A small network was trained on made-up records. Each row is its average activation on records with the value named, seen along a few directions.
Values that are neighbours, or in one group, have similar rows; names and order tell nothing.
In the rows, zero is written as 500.
Random noise pushes rows far along 14 fixed directions. That doesn't count. These rows show it; they differ only by the noise:
[437 628 402 308 458 352 517 611 524 486 634 562 428 484 528 617 490 318
 538 122 509 287 440 476 526]
[404 488 399 577 501 488 455 473 590 431 441 375 559 407 265 438 573 409
 481 578 455 612 639 547 540]
[460 531 143 418 801 594 631 493 531 475 598 490 634 316 544 591 323 464
 505 560 563 264 404 501 550]
[361 607 726 341 655 328 424 262 409 493 544 408 567 523 496 539 514 629
 780 501 573 317 671 432 440]
[515 612 595 454 414 397 428 569 341 657 424 585 498 512 602 409 570 725
 702 605 478 517 624 349 312]
[548 433 554 275 404 575 560 623 432 384 449 516 492 695 544 400 426 570
 605 442 449 434 611 443 403]
[614 289 357 435 267 649 678 792 629 444 523 643 352 689 698 475 357 415
 318 229 479 553 398 565 501]
[563 606 729 821 597 437 333 618 506 638 221 554 447 424 383 487 567 527
 324 687 467 573 421 384 675]
[402 394 549 459 320 627 535 393 657 537 447 552 532 721 457 343 491 617
 527 574 439 502 745 597 605]
[531 491 533 505 445 360 288 434 380 448 488 557 561 406 489 474 769 495
 495 623 594 726 608 558 614]
[475 513 753 629 582 423 509 554 585 382 260 449 560 593 479 415 578 625
 464 701 416 556 615 477 561]
[502 529 496 322 553 516 485 515 538 557 434 630 493 630 593 497 387 604
 542 434 535 172 635 538 696]
[329 519 691 590 392 548 671 499 454 727 597 597 468 485 482 574 519 607
 563 643 457 583 395 289 470]
[349 514 549 581 946 441 606 525 461 452 429 356 496 284 348 641 302 449
 540 503 536 455 296 409 562]
[410 408 633 702 379 277 671 514 436 421 488 208 350 470 506 615 701 612
 583 525 474 714 566 538 313]
[505 461 619 393 582 338 358 366 524 424 612 547 520 524 702 519 485 459
 564 283 673 561 510 534 426]


Field ZIV:
nebo: [426 645 488 344 246 337 380 515 381 576 523 690 511 479 411 386 702 461
 657 402 425 678 567 571 508]
dasob: [539 387 349 376 591 663 424 527 628 540 541 682 639 426 601 382 231 462
 472 534 622 670 538 476 380]
bosud: [414 267 613 556 430 503 623 580 672 576 461 448 349 523 501 492 277 485
 501 373 490 755 526 504 317]
kidu: [494 687 845 476 434 343 443 567 551 576 532 646 526 541 589 577 606 482
 450 421 464 423 528 352 496]
ber: [396 460 323 589 642 539 506 286 529 375 473 282 433 459 253 430 450 390
 547 336 439 556 326 754 551]
kepum: [451 579 568 611 466 459 439 538 690 686 435 512 352 557 501 457 372 502
 519 294 450 373 528 472 470]
roz: [643 563 719 519 544 388 396 545 445 294 361 386 436 660 514 458 580 448
 459 390 455 432 431 527 508]
zegib: [321 561 431 451 440 532 477 289 490 836 495 576 313 570 302 513 352 579
 610 227 416 276 534 721 753]
ropu: [450 424 240 430 735 534 515 612 526 593 448 570 558 248 449 529 351 536
 505 575 559 519 645 622 661]
ZIV is arranged as 3 separate groups.
- List the group mates of ropu, in the order listed. => kidu, zegib
- List the group mates of kepum, in the order listed. => ber, roz

Field RIN:
bule: [191 782 257 640 848 453 707 674 599 691 246 465 455 343 204 487 254 491
 574 447 294 201 268 424 690]
nipuf: [594 606 253 395 308 475 668 768 292 715 860 537 369 285 692 849 525 513
 584 416 584 166 481 242 277]
dufa: [544 716 374 444 355 592 349 503 344 495 478 655 720 452 353 192 706 411
 592 719 321 707 357 288 348]
lov: [549 405 571 339 590 816 212 461 665 735 556 679 653 396 423 343  24 460
 560 640 640 627 762 181 183]
dizet: [191 442 304 847 948 348 754 417 807 439 299 422 690 317 602 259 439 753
 549 682 363 868 419 792 419]
guz: [403 586 692 679 695 549 235  94 506 622 401 527 574 524 204 337 446 417
 490 500 444 730 306 648 676]
kaga: [416 573 114 606 629 455 550 414 784 633 453 526 372 441 486 583 301 335
 329  65 517 264 359 918 787]
loda: [609 703 634 537 856 497 194 446 553 631 498 557 617 402 553 456 286 411
 474 372 580 309 372 223 319]
sile: [438 394 685 511 562 736 345 236 459 691 629 465 478 482 332 496 280 442
 611 593 690 549 437 299 430]
RIN is arranged as 3 separate groups.
- List the group mates of bule, in the order listed. => dufa, sile
- List the group mates of guz, in the order listed. => lov, kaga
